Each row below holds a small network's activations on one input, seen along a few directions.
Each table varies a few parts of the input and shows all the possible inputs, shuffled.
Descriptions start from the smaller parts, as in this example, which fits no table here: one of 6 places along a line, together with either a single point or (one of 2 separate values, together with one of 5 places around a ring) or one of 11 places along a line.
Shared parts are said once, and a part with two or three values counts as separate values.
(in the rows, 100 means zero)

Table:
row 1: 112	122	49	113	102	71	76	84	112	80	128	115	72	80
row 2: 99	95	108	55	103	53	113	76	28	127	56	112	72	88
row 3: 108	82	147	143	120	135	152	137	141	81	99	86	153	126
row 4: 131	117	115	107	106	94	84	117	120	127	131	36	69	131
row 5: 142	75	85	52	101	87	101	64	80	107	66	102	86	91
row 6: 64	146	65	94	91	117	70	100	132	75	96	107	129	63
row 7: 57	107	120	123	83	128	67	104	158	59	114	157	124	82
row 8: 64	182	90	90	98	35	56	90	60	101	82	121	97	75
row 9: 95	12	123	108	65	129	133	106	132	89	94	138	107	102
row 10: 112	87	104	121	118	153	116	112	101	105	137	58	110	136
row 11: 106	118	121	121	130	66	106	126	42	140	120	63	60	136
row 12: 109	58	74	73	84	131	125	85	95	109	75	106	121	89
The inputs of row 3 and row 4 match in every part but one. If row 9 is changed in the same way as row 3 into row 4, which row does it become? -> row 5
Describe the family of inputs behind these rows. -> one of 3 separate values, together with one of 4 places along a line
Change only the choice among 3 separate values in row 8. List by row number the other rows that result. -> row 2, row 11

Table:
row 13: 85	54	116	38	50	120	88	45	84	98	58	156	101	78
row 14: 109	128	66	126	127	44	100	89	64	78	100	109	86	69
row 15: 99	108	89	104	80	139	103	82	158	80	137	86	116	97
row 16: 105	141	52	107	105	53	62	107	102	109	89	94	79	55
row 17: 94	99	120	123	93	141	88	107	123	90	131	67	126	120
row 18: 102	89	46	37	92	63	82	38	19	120	71	130	74	66
row 19: 85	82	81	26	71	61	78	51	47	109	67	140	59	87
row 20: 93	76	117	128	95	104	115	90	123	52	110	131	118	79
row 21: 91	65	103	43	66	95	71	50	66	116	73	166	72	92
row 22: 151	74	111	61	118	87	125	90	57	135	96	49	63	141
row 23: 98	125	128	122	101	108	61	122	111	112	128	80	97	133
row 24: 164	93	95	65	132	79	119	85	37	152	87	40	79	119
row 25: 75	84	123	123	94	117	132	133	120	91	72	135	160	106
row 26: 98	152	77	88	89	76	84	97	128	93	124	76	71	105
row 27: 154	57	131	79	114	119	116	87	77	143	102	71	76	148
row 28: 95	143	109	107	101	78	70	125	92	102	119	56	81	129
row 29: 148	45	129	66	113	166	138	90	108	118	67	70	134	143
row 30: 95	121	94	89	88	151	97	100	178	77	101	100	149	105
row 31: 78	115	104	123	95	42	118	131	70	107	94	109	82	108
row 32: 146	46	143	73	100	142	132	80	96	127	90	60	106	135
row 33: 85	83	104	145	101	83	120	122	82	110	118	131	98	112
row 34: 116	159	41	101	109	78	89	84	99	105	128	65	86	85
row 35: 91	112	125	108	101	153	83	126	143	87	95	81	157	128
row 36: 95	101	123	127	104	70	88	102	111	75	106	144	89	92
row 37: 108	164	94	112	114	71	64	119	71	120	108	50	97	107
row 38: 77	71	118	138	86	105	137	115	101	94	107	120	129	98
row 39: 94	122	68	136	115	46	123	116	42	119	97	98	97	88
row 40: 97	77	69	107	93	149	94	114	166	67	92	124	140	73
row 41: 79	84	119	116	126	159	139	127	119	91	96	91	144	107
row 42: 91	90	122	112	103	116	111	109	143	48	74	147	150	86
row 43: 77	84	133	125	113	136	133	115	106	100	118	80	114	99
row 44: 92	42	82	35	66	156	105	50	88	81	49	166	127	86
row 45: 80	110	140	124	122	103	105	129	95	122	114	94	85	113
row 46: 101	133	97	103	89	106	75	94	147	103	133	99	88	109
row 47: 90	90	103	109	76	114	76	108	160	84	99	115	111	65
row 48: 90	149	105	115	135	67	107	124	55	131	93	62	85	87
row 49: 97	107	49	108	96	72	80	109	116	85	116	98	60	76
row 50: 96	106	82	120	112	52	107	97	84	60	111	117	70	89
row 51: 77	129	120	108	122	74	114	132	76	113	105	70	69	108
row 52: 101	89	70	123	95	102	71	107	135	94	125	122	78	79
The inputs of row 34 and row 15 match in every part but one. If row 16 is changed in the same way as row 34 into row 15, which row does it become? -> row 47
The inputs of row 19 and row 21 match in every part but one. If row 31 is changed in the same way as row 19 into row 21, which row does it become? -> row 33
Describe the family of inputs behind these rows. -> one of 5 places along a line, together with either one of 2 separate values or one of 6 places around a ring
Change only the choice among 2 separate values in row 13. List by row number the other rows that result. -> row 32

Table:
row 53: 139	130	94	107	109	52	107	106	110	102	122	56	68	127
row 54: 81	161	121	131	129	56	120	130	73	103	116	59	95	111
row 55: 133	65	80	123	111	148	112	100	131	90	118	90	128	110
row 56: 138	82	69	113	113	120	105	116	113	136	110	58	94	108
row 57: 105	64	121	132	111	128	129	125	162	61	77	135	147	75
row 58: 76	179	85	147	103	32	68	130	87	107	145	80	64	101
row 59: 75	39	116	99	90	153	123	85	127	71	83	155	129	63
row 60: 104	89	151	77	102	139	95	76	118	75	83	112	130	100
row 61: 116	108	70	45	102	60	110	69	45	113	55	102	85	88
row 62: 117	115	85	132	99	29	79	109	73	115	140	91	32	115
row 63: 115	71	55	49	78	131	89	78	82	143	78	97	97	105
row 64: 108	124	120	65	112	61	103	78	69	98	90	84	63	98
row 65: 94	101	69	67	65	37	63	70	42	124	108	126	37	114
row 66: 96	52	140	66	77	141	111	66	79	100	75	137	133	121
row 67: 66	30	146	81	58	139	124	81	115	80	69	175	135	104
row 68: 93	142	65	125	117	122	89	141	122	120	111	43	124	95
row 69: 99	81	138	72	105	123	98	91	79	129	91	89	83	105
row 70: 81	130	116	137	104	146	95	128	148	72	130	79	150	124
row 71: 100	130	75	81	119	32	67	79	48	106	85	113	50	54
row 72: 62	108	83	150	95	151	111	141	178	58	114	118	158	81
Describe the family of inputs behind these rows. -> one of 4 places along a line, together with one of 5 places along a line
The inputs of row 58 and row 62 match in every part but the place on the line of 4. If row 54 is changed in the same way as row 58 into row 62, which row does it become? -> row 53
